These are the activations of a small neural network, seen along a few directions. Each row is one input.
In each table, some parts of the input vary, and every possible input appears once, in random order.
A made-up example of a description, with smaller parts first: ring(8) and (point or ring(11) or (values(3) and line(6))).
Shared parts are said once, and a part with two or three values counts as separate values.

Other details of the inputs vary at random and push rows far along two fixed directions, the same in every table; ignore that.
To show where, the next rows are all for the same input, with only those details redrawn:
[ -7   1  19  -5   0   9   5   0 -35  15   0 -22  12   1 -36  -1]
[ 30  12   1 -17 -38 -26 -12  27  -9  -2  -4 -28  15 -31   6 -29]
[  2 -18  -7  16   7  12   9   3  32 -19  10  17  -4   6  -1  -7]
[ 13   4   7  -9 -19  -9  -3  14 -14   2  -1 -20  12 -15 -10 -16]
[ -8   0  18  -3   2  12   6  -1 -31  13   1 -18  10   3 -35  -1]
[ 12   2   6  -6 -16  -6  -2  13 -10   0   1 -16  10 -13  -9 -16]

Table:
R1: [ 10   6   0   1  -1 -18  10  -4  -4   7  -5  -8   7  -3   6   4]
R2: [-29  -5   3   9  30  27   6 -22  -5   4   2  20 -16  27  -8  26]
R3: [ 24  17  -2 -17 -22 -37 -10  12 -11   4  -9 -16  16 -26  24 -14]
R4: [ 11  -4 -14  14   2 -14  -2   0  36 -21  -5  22  -1  -3  34   2]
R5: [  0  16   1 -19  -8  -7  -9   1 -21  12  -4  -9  -3  -6   8   1]
R6: [-14   8  18  -4  15   0   5 -15 -39  22  -6 -11  13   5 -18  17]
R7: [ -6   8  20  -7  -8  -1 -12   5 -39  13 -13 -26  17  -8 -23   7]
R8: [ 29  20 -11 -32 -47 -28 -26  28  -5   1   0 -20  -2 -31  26 -31]
R9: [-16  12  11 -12   4  16   0 -15 -39  31  -3 -15  -9  12 -24  15]
R10: [ -3  22  12 -30  -9  -9  -6  -2 -51  29  -2 -24   4  -7  -9  -1]
R11: [ 24   1 -30  -6 -18 -11  -3  10  45 -13   8  17 -22  -6  39 -22]
R12: [ 16 -10 -15  13 -12  -5  -6  16  45 -29   2   8  -3 -10  19 -12]
R13: [ -8   0  18  -2   1  11   4   0 -31  13   0 -19  10   2 -35   2]
R14: [  5   5   9  -8 -14  -9 -11  11 -16   3  -5 -17  13 -16  -5  -7]
R15: [-16 -10   4  21  30  10  21 -23   4   4  -1  13  -3  24 -12  24]
R16: [ -7  -7 -15   2  17  10   8 -10  27  -9  12  27 -19  15  18  -2]
R17: [ -4 -15  -7  15  17   5   6  -3  30 -16   7  24  -1   4  12   1]
R18: [-27 -20   7  23  31  30   8 -14  12  -8   5  20  -2  22 -19  19]
R19: [-12   2  22  -7   4   8   0  -2 -39  17  -1 -18  14  -1 -31   5]
R20: [-11 -13   2  19  34   9  31 -24   8   4   7  18  -2  24 -11  17]
R21: [  9  -9 -12  13  -8  -5 -10  14  42 -28  -1  14  -1  -9  24  -7]
R22: [-16  -8   6  12  20  10   4 -10   1  -2   0  11   4   9  -6  14]
R23: [-11 -15   1  19  35  11  34 -25   9   4   8  19  -2  26 -10  14]
R24: [ -1  16   1 -14  -8  -6 -13   0 -19   8  -8  -7  -4  -3   9   6]
R25: [ 15  -9 -12   4 -10  -9  -5  16  35 -22   6  13   1 -13  23 -20]
R26: [-14  10  14 -21  -4  13  -4  -5 -45  26   5 -17  -3   5 -28  -1]
R27: [ 19 -10 -13   8 -12  -6   1  15  37 -24   7   8   0 -10  15 -21]
R28: [  4 -13 -12  20  18  -4  21 -12  34 -11   3  22  -4  12  15   7]
R29: [ -4 -18  -9  24   9  13   2   3  41 -27   2  18  -6   9   2   4]
R30: [-29 -13  -2   8  23  35   4 -15   5   0  11  21 -21  27 -17  15]
R31: [-15   5  20  -6  10   2   1  -8 -41  20  -6 -15  17   0 -24  11]
R32: [-20  -4  -3   5   8  23  -7  -7   3  -3   2  11 -16  17  -6  15]
R33: [-26  -7  -3  17  25  34   6 -23   6   7   0  21 -25  32 -11  29]
R34: [  0  -7 -21   6   9  13   8  -9  38  -6   9  26 -26  15  16  -1]
R35: [ 23   9  -1  -7 -35 -23 -19  25   0  -9 -11 -25  12 -25   8 -14]
R36: [ -1  11  18 -17  -4 -10  -2   1 -46  21  -6 -24  21 -10 -17  -4]
R37: [ 17  -5 -18  18  -1 -19   7   0  42 -20  -4  17  -4  -1  31   1]
R38: [ 16   0 -27  -4  -9 -13  -7   8  45 -21   5  22 -17  -7  46 -14]
R39: [-26 -15   8  23  32  22   6 -17   5  -5  -3  20   0  22 -13  25]
R40: [ 18  12   0 -10 -24 -27 -18  18  -5  -3 -11 -15  15 -26  19 -10]
R41: [ 30  21 -16 -25 -38 -26 -17  18   4   6  -5 -15  -8 -23  29 -21]
R42: [ 18   2 -29   3 -16  -7  -9   9  49 -18   1  19 -24  -5  41  -8]
R43: [  1  13   1 -21 -20  -3 -17   9 -19   9  -2 -15  -5  -9   0  -6]
R44: [-20  -4  -3   3   9  23  -5  -6   3  -2   4  11 -16  16  -7  13]
R45: [ -9   6  16  -8  15  -2  12 -14 -40  23  -2 -11  14   4 -19   7]
R46: [-14   8  19  -2  14   0   3 -14 -40  21  -9 -11  13   5 -19  19]
R47: [ 27  18  -1 -21 -24 -40  -8  14 -14   6  -6 -18  18 -28  24 -18]
R48: [-11 -12   6  14  12  18   7  -4   5  -6   3   3   0  11 -21   7]
- The inputs of R34 and R11 match in every part but one. If R10 is changed in the same way as R34 into R11, which row does it become? => R16
- The inputs of R8 and R44 match in every part but one. If R20 is changed in the same way as R8 into R44, which row does it become? => R15
- Describe the family of inputs behind these rows. => line(6) and (values(3) or line(5))
- Start at R13 and move only the line(5) part, one step at a time. The first step leads to R19. Which rows follow, in order? => R17, R47, R20
- List by row number the other rows that have the line(6) part in common with R14. => R3, R28, R30, R31, R38, R41, R48
- Change only the line(5) part in R46. List by row number the other rows that result. => R15, R21, R29, R40
